array([[-0.02, -0.04, -0.08, -0.06,  0.05, -0.08],
       [-0.01,  0.02,  0.03, -0.07, -0.04, -0.16],
       [-0.02,  0.00, -0.12, -0.04, -0.08,  0.17],
       [-0.12, -0.04, -0.07, -0.02,  0.05, -0.18],
       [ 0.01, -0.04, -0.03, -0.06, -0.11,  0.06],
       [ 0.00, -0.01, -0.08, -0.07, -0.15, -0.07],
       [-0.11, -0.04, -0.03,  0.00, -0.02, -0.07]])
Rows and columns are numbered from 1.
Read off the entry in the top-left corner.
Answer: -0.02
The entry in the top-right corner is -0.08
The entry in row 2 and column 1: -0.01
Read off the entry in row 3 and column 3.
Answer: -0.12
Read off the bottom-right entry.
Answer: -0.07
Read off the entry in row 3 and column 1.
Answer: -0.02
The entry in the bottom-left corner: -0.11
The entry directly below the largest entry -> -0.18
Read off the entry at row 1, column 3.
Answer: -0.08
Read off the entry directly below 0.02.
Answer: 0.00
The entry just left of the smallest entry is 0.05
Read off the entry in row 1 and column 2.
Answer: -0.04

Questions about the table below. Indices start at 1.
1) What is the entry just left of 11?
2) What is the top entry of the column that holds the smallest entry?
3) What is the entry just left of the smallest entry?
4) What is the top-left entry?
5) What is the bottom-right entry?
6) What is the entry just left of the largest entry?
7) What is the entry directly below the smallest entry?
8) What is the entry at row 3, column 3?
14,-19,-16,10,10,0,14,-9,-12,14,-9,-1,-2,5,-15,0
4,-9,10,-18,17,10,-15,13,5,4,15,4,10,-3,6,-7
9,-7,-13,1,5,-10,-1,-24,-3,9,-6,-2,1,-19,-9,3
-11,2,4,-12,8,-1,-19,4,8,-11,16,-1,2,-6,-5,1
-11,14,5,17,-20,2,16,-16,9,-11,-7,-1,14,10,-2,13
5,-6,10,-17,9,6,-8,14,9,5,11,1,8,-4,8,-17
-9,-4,-3,-11,-14,12,5,-2,17,-9,-1,-7,27,-7,2,3
1) 5
2) -9
3) -1
4) 14
5) 3
6) -7
7) 4
8) -13

Questions about the grid below. Indices start at 1.
1) Read off the bottom-right entry.
2) Read off the bottom entry of the column that holds the largest entry.
3) Read off the entry just right of the smallest entry.
4) Read off the entry directly above 7.
5) Read off the entry in the bottom-left corner.
6) Read off the entry at row 1, column 1.
7) Read off the entry at row 1, column 2.
[[ -1   0   9   1   8 -12  19 -10 -11  16   3]
 [ -1  -5   7   3  32 -20  15  -8 -16  13   4]]
1) 4
2) 32
3) 15
4) 9
5) -1
6) -1
7) 0

Read these off the row that follows.
1) Which number is the 2nd entry?
2) Which number is the entry just left of the largest entry?
3) Which number is the third entry from the left?
4) Which number is the 4th entry?
5) Which number is the entry just right of -16.765?
6) Which number is the 1st entry from the right?
7) Which number is the entry just left of -5.974?
8) Which number is the entry just right of 13.814?
[ -1.059   9.478 -21.765  -1.156  -4.818  13.814 -16.765   1.224   6.403
  -5.974 -10.536   4.844]
1) 9.478
2) -4.818
3) -21.765
4) -1.156
5) 1.224
6) 4.844
7) 6.403
8) -16.765

Read these off the table that follows. Counting starts at 1.
1) Which number is the entry directly above 22?
2) Which number is the entry just left of 9?
3) Which number is the entry at row 3, column 1?
4) Which number is the top-left entry?
5) Which number is the entry at row 2, column 2?
6) Which number is the maximum?
7) Which number is the entry just left of the largest entry?
8) Which number is the top-right entry?
[[ 26  -4  -6  -1  -4   8   6]
 [ 25  21  23   2  26  32  11]
 [ 22 -12 -12   0 -12  -3   9]]
1) 25
2) -3
3) 22
4) 26
5) 21
6) 32
7) 26
8) 6

Questions about the grid below.
1) The entry just left of -1.936?
2) The entry just right of 151.173?
3) The entry just right of the largest entry?
4) The fourth entry in reading order?
5) The third largest entry?
6) The second smallest entry?
7) The minimum?
8) The entry just right of 16.287?
[[ 150.940   34.426  -86.197   14.153  151.451  102.089  -65.660  -44.519
    99.222  144.414]
 [-116.545  -82.224   42.365  173.142  155.957  -12.689 -103.876  -41.979
    77.893  183.338]
 [ -62.529   -9.844   31.531  100.877  122.878  151.173  143.181  153.434
   104.024   57.971]
 [ -29.288  158.430   50.699  -86.025   75.262  132.802  -47.410   -0.845
   146.732   41.484]
 [ 166.741  168.771   42.218  -97.762  -59.222  111.981  169.127   87.228
   -67.229  -89.707]
 [ 206.405  -74.649 -123.425  200.460  156.041 -143.823  -11.610  213.028
    37.500 -158.592]
 [  60.054 -130.292  -86.561  163.915  206.494  -30.600 -130.037   24.576
   192.728  121.788]
 [ -55.330  -32.697   21.458   84.674  127.163  104.812   51.351   -1.936
   -41.057  -33.305]
 [-106.058   60.203  158.097 -120.243   40.418  171.166  -88.960   49.395
   173.817  -86.518]
 [ 217.835  145.815  -38.918 -131.280   24.611  209.656  126.960  -40.451
  -129.101   20.192]
 [  16.287  -43.517  -98.304  -80.562  -35.751   30.493   84.426  166.444
   176.155  150.213]
 [ -90.311  151.364  160.821  -96.432  -43.598  171.229   86.164  -68.725
     4.497  190.936]]
1) 51.351
2) 143.181
3) 145.815
4) 14.153
5) 209.656
6) -143.823
7) -158.592
8) -43.517

grid = [ 35 -17  -3  13  14  -8  -4 -11   8]
The second entry from the left -> -17
The third entry from the left -> -3
The entry just left of -11 -> -4
Give the 1st entry from the left.
A: 35

Read these off the grid that follows.
1) The minimum?
2) The largest entry in the last column?
3) The fifth entry, reading row by row?
4) The smallest entry in the last row?
5) The 1st entry on the diagonal from the top-right corner?
6) The last entry in the row that holds the smallest entry?
7) The smallest entry in the first row?
8) The entry directly above 271?
[[ -21  609 -114  575  479  336   36  473  321]
 [  44  212  -88  494  189  253  206   -3  266]
 [ 365  433 -347  896  352  115  507  185  296]
 [ 525  714 -154  649  -11  317  478  192  427]
 [ 620  256  580  -44 -713  627  241 -148  387]
 [ 229 -830  910 -217 -469  224  255 -492  309]
 [ 710  208  226 -159  295 -181  481  319 -218]
 [ 102   28  119 -267  695 -348  281  245 -206]
 [ 593  -31  323  514  204 -172  663  310  495]
 [ 271 -242  613 -442 -195  291   25 -138 -124]
 [ 375  348  542  116  354 -189  608  567  728]
 [  60 -179  346  -76  460  -78  174  195    7]
 [ 278  340  526 -185 -111  338  218  140  345]
 [-447  603 -397  678  595  476 -201  277  229]
 [ 243 -229  668  304  -56   72  566   13  818]
 [ 269 -803  384  175  -97  -13  435 -494   48]]
1) -830
2) 818
3) 479
4) -803
5) 321
6) 309
7) -114
8) 593
